Each row below holds a small network's activations on one input, seen along a few directions.
In each table, some parts of the input vary, and every possible input appears once, in random order.
A made-up example of a description, with smaller parts first: ring(8) and (point or (values(2) and line(4)) or ring(9)).
Shared parts are said once, and a part with two or three values counts as separate values.
In the rows, 128 means zero.

Table:
row 1: [144 149 103 136 139 126 119 132 107 129 153 145 143 118]
row 2: [115 115 168  62  98 155 170 144 216 112  88  95 114 166]
row 3: [127 115 139 139 143 136 128 120 106 127 121 132 125 124]
row 4: [101  95 180  91 110 156 167 131 206 121  77  83 111 156]
row 5: [126 148 102 158 149 120 105 108  77 143 155 140 139 107]
row 6: [132 132 129 121 138 127 132 129 116 127 131 138 132 117]
row 7: [142 133 123 128 131 139 122 134 123 110 124 149 132 125]
row 8: [112  78 180 103  95 116 159 161 192 128  85  97  80 160]
row 9: [118 119 165  68  97 165 163 154 220 102  92 101 120 167]
row 10: [124 106 137 140 140 134 125 107 104 136 122 124 124 111]
row 11: [109 105 173  73 106 157 167 140 209 117  85  91 111 167]
row 12: [123 124 123 157 150 120 117 107  90 146 134 121 140 106]
row 13: [118 138  90 177 148 111  96  83  54 164 160 127 145  95]
row 14: [143 165  93 155 143 120 102 117  93 127 155 157 147 113]
row 15: [128 139 108 164 156 117 107  98  71 143 154 141 132 109]
row 16: [125 125 126 143 150 118 124 109  90 142 144 131 129 114]
row 17: [148 138 122 120 131 128 125 133 126 116 136 143 136 125]
row 18: [127 145  95 173 153 111 101  89  55 154 165 138 137 105]
row 19: [119 122 161  68  89 162 159 159 233  89  95 108 124 171]
row 20: [127 154  91 167 146 113  98  98  63 153 165 138 144 104]
row 21: [101 105 182  79 110 155 172 134 207 120  85  90 109 166]
row 22: [140 128 124 124 133 135 127 129 114 121 123 139 128 125]
row 23: [125 120 139 133 145 126 133 119 106 136 131 127 130 120]
row 24: [107  71 174 106  94 120 155 155 192 137  82  86  83 149]
row 25: [137 144 112 129 139 118 123 121 101 137 144 137 139 118]
row 26: [146 172  72 165 134 116  95 118  85 128 170 159 159 111]
row 27: [144 138 116 122 127 131 124 142 132 110 138 148 142 125]
row 28: [138 169  80 165 140 113  96 112  82 132 168 158 153 109]
row 29: [112  87 175  95  90 120 158 168 198 126  89  96  86 158]
row 30: [126 101 161  91  77 128 152 186 212  99  93 113  99 164]
row 31: [129 164  87 164 144 110 100 108  74 142 164 151 149 105]
row 32: [132 117 130 133 139 137 123 125 108 125 120 135 126 124]
row 33: [144 150 104 134 131 124 117 135 119 117 149 151 149 121]
row 34: [149 137 119 128 123 139 119 139 132 104 131 152 138 128]
row 35: [120 106 134 134 143 126 129 110 104 142 128 119 129 108]
row 36: [143 166  82 157 139 129 103 128  90 119 163 162 149 112]
row 37: [123  94 166  86  83 116 158 171 203 123  87 100  91 163]
row 38: [140 160  93 152 146 115 106 111  81 138 155 147 143 113]
row 39: [132 136 115 140 145 119 119 118  95 142 144 134 137 117]
row 40: [125 101 164  91  83 122 150 176 208 112  90 111  97 163]
row 41: [127 123 134 125 141 128 131 124 111 132 135 129 129 116]
row 42: [126 139 104 179 156 119  99  96  70 148 144 131 145 101]
What is each input in this table made of? -> line(6) and (values(2) or line(5))
Changing only the line(6) part turns row 4 into row 19. The same change can be made to row 42. Which row results? -> row 36
Changing only the line(6) part turns row 9 into row 21. The same change can be made to row 17. Which row results? -> row 23
Which other rows agree with row 22 in the line(6) part? List them by row number. -> row 2, row 6, row 25, row 31, row 37, row 38

Table:
row 43: [126  82 138 138 127 113 137 148 148 141 126  85 145  92]
row 44: [112 110 149 128  84 125 126 154 187 120  90 122  79 173]
row 45: [148 110 139  98 149 108 152 142 124 135 152 113 147  87]
row 46: [145 139 152  55 115 132 166 150 160 118 113 144 101 158]
row 47: [118 166  82 179 101 109  91 135 135 127 142 138 139 137]
row 48: [150 130 137 118 170 169 130 119  94  94 135 165 146 105]
row 49: [128  81 134 160 119  92 126 149 141 148 122  90 130  94]
row 50: [ 72 120 171  86 129 151 160  75 152 167  83  77  86 183]
row 51: [ 75 182 112 146 154 134 122  41 106 175 147  94 155 136]
row 52: [146 105 140 134 161 170 126 119 110  91 117 148 157 103]
row 53: [142 121 124 122 131  72 130 150  90 159 156 130 110 120]
row 54: [146  88 140 113 141 110 149 142 137 136 138  97 159  86]
row 55: [132 106 120 144 114  70 119 150  96 163 146 125 101 121]
row 56: [117 104 168 100  97 157 152 154 217  97  84  97 124 151]
row 57: [125  98 139 159 145 171 113 122 119  97 105 136 142 107]
row 58: [139 184  90 100 140 153 127 123 134 111 167 144 177 122]
row 59: [118 159  95 153 120 145 114 126 168 107 142 114 182 113]
row 60: [108  98 156 117  81 147 135 153 205 111  80 101  97 166]
row 61: [121 184  76 156 103 109  93 133 109 135 165 156 134 147]
row 62: [136 108 169  70 110 160 168 151 201  94  97 110 132 151]
row 63: [143 193  75 131 121 115 104 127 100 135 176 161 138 143]
row 64: [ 92 120 157 160 183 159 123  38  56 162 114 115 119 129]
row 65: [121  90 124 167 110  80 117 152 119 157 129 108 104 116]
row 66: [130  93 131 179 134 151 104 120 112 105 100 138 122 107]
row 67: [120 152  88 168 105 128 101 124 156 121 135 118 158 120]
row 68: [143 127 164  50 118 154 172 148 182 101 108 127 120 149]
row 69: [146 201  81 115 141 129 119 123 111 121 179 161 165 125]
row 70: [148 126 129 107 148  87 147 145 100 148 156 128 134  99]
row 71: [ 86 109 161 141 167  99 151  70  95 203 129  66 128 109]
row 72: [155 137 121 143 149 126 110 125  59 118 137 179 108 126]
row 73: [138 123 119 166 133 121  98 127  65 119 125 175 101 126]
row 74: [142 160  94 119 133 149 124 118 150 109 153 129 189 112]
row 75: [164 139 122 122 159 147 126 117  69 115 135 176 123 111]
row 76: [126 122 142 101  87 110 131 153 160 130 103 142  73 174]
row 77: [131 137 146  75 102 120 148 156 154 125 117 145  82 180]
row 78: [119 105 125 188 127 138  96 129  87 113 110 156 101 130]
Changing only one part turns row 59 into row 57. The same change can be made to row 63. Which row results? -> row 72
What is each input in this table made of? -> values(4) and (point or ring(8))
A walk changes only the ring(8) part. It starts at row 53 and steps to row 70. List the rest of the walk in order. -> row 45, row 54, row 43, row 49, row 65, row 55
Which other rows does row 44 become when the values(4) part takes its other values? List them by row number. -> row 47, row 65, row 78
Which other rows agree with row 60 in the values(4) part? List them by row number. -> row 44, row 46, row 50, row 56, row 62, row 68, row 76, row 77

Table:
row 79: [145 201  60 143 135 153  88 118  95 103 168 180 169 136]
row 80: [152 196  70 159 141 120  94 120  82 113 171 188 156 111]
row 81: [ 83  79 185 117  70  90 155 186 203 139  92 103  47 194]
row 82: [143  45 151  93  82 159 127 217 211  78  59 111 102 130]
row 83: [162 150  61 166 151  76  90 137  32 150 197 174 142  76]
row 84: [113  89 135 175 172  91 120  98  45 185 132  99 128  88]
row 85: [128 115 192  28 132 183 200 163 222  76 113 121 144 154]
row 86: [170 172  75 167 146  99  88 117  60 124 184 182 154 106]
row 87: [101 161 149  83  32 121 167 152 243 132 101  56 137 148]
row 88: [ 92 126 125 146 149 174 123  71 115 135 123 107 143 130]
row 89: [100 126 137 164 162 137 121  77 105 147 122 117 130 108]
row 90: [114 105 145 170 164 113 113  75  77 157 128 111 138 109]
row 91: [160  99 179  52 128 147 178 133 173 128  75 114  74 174]
What is each input in this table made of? -> values(5) or (values(2) and line(4))
Which other rows does row 88 become when the line(4) part takes its other values? List them by row number. -> row 84, row 89, row 90
Which other rows does row 90 become when the values(2) part takes its other values? List them by row number. -> row 86

Table:
row 92: [140 134 129 131 189 120 137 102  65 117 131 164 146 108]
row 93: [ 80  94 166  74  80 117 170 116 185 110  82  92  90 167]
row 94: [180 163  92  80  95 159 127 173 199  94 108 160 144 125]
row 95: [137 118  73 219 110  75  73 157  68 174 172 114 136  94]
row 96: [ 98  67 205 137 144 177 174 103 168 125  58  61 135 155]
row 97: [ 80  47 183 111 119 174 140  96 189  91  85  61 134 141]
row 98: [122 213  77 145 171 128 121  56  57 174 170 135 190 123]
row 99: [150 112 132 139 153 133 110 156  61 156 135 144 112  87]
row 100: [143 105 188  58  75  72 173 157 206 154 100  80  62 172]
row 101: [146 177  93 118  83 162 141 173 172  59 137 184 137 186]
row 102: [111 184  77 179 159 107  88  67  80 155 170 143 158 103]
row 103: [117 161  64 192 129 103  61 124  75 180 164 129 123 100]
row 104: [158  65 107 165 153  97 111 169  69 154 136 144 105  94]
row 105: [151 155 122 101 108 155 101 165 187  36 133 165 148 139]
row 106: [143 158 120  98 201 165 141  85  67 143 165 148 154  90]
row 107: [ 92  96 221 100  79 103 181 149 200 126 101 125  75 163]
What is each input in this table made of? -> values(3) or line(5) or (values(2) and line(4))
Which of the alternatives is row 93? -> line(5)
Which other rows does row 106 become when the values(2) part takes its other values? List them by row number. -> row 98

Table:
row 108: [115 117 129 159 147 126 120 102  98 145 129 118 130 111]
row 109: [141 143 108 131 107 114 120 158 138 116 142 148 124 133]
row 110: [115 116 176  57  87 165 174 167 250  88  84 106 114 175]
row 111: [157 148 101 128 125 129 113 146 114 106 150 162 141 123]
row 112: [117 133 131 150 159 130 126  89  87 148 135 121 141 112]
row 113: [122 142 119 147 167 141 117  73  75 145 141 128 151 107]
row 114: [101  80 194  68 113 155 179 131 204 133  67  70  99 159]
row 115: [115  85 144 162 121  85 118 134 111 159 112 106  98 119]
row 116: [152 161  98 123 137 141 116 130 106 108 156 162 153 123]
row 117: [109 108 139 154 133 105 128 120 108 157 123 110 110 121]
row 118: [148 121 113 138  94  94 112 175 143 118 131 144 111 133]
row 119: [144 181  86 121 146 151 114 110 102 114 166 161 164 120]
Changing only one part turns row 110 into row 114. The same change can be made to row 116. Which row results? -> row 112
What is each input in this table made of? -> values(2) and (point or line(5))
Which other rows does row 109 become when the values(2) part takes its other values? List them by row number. -> row 117
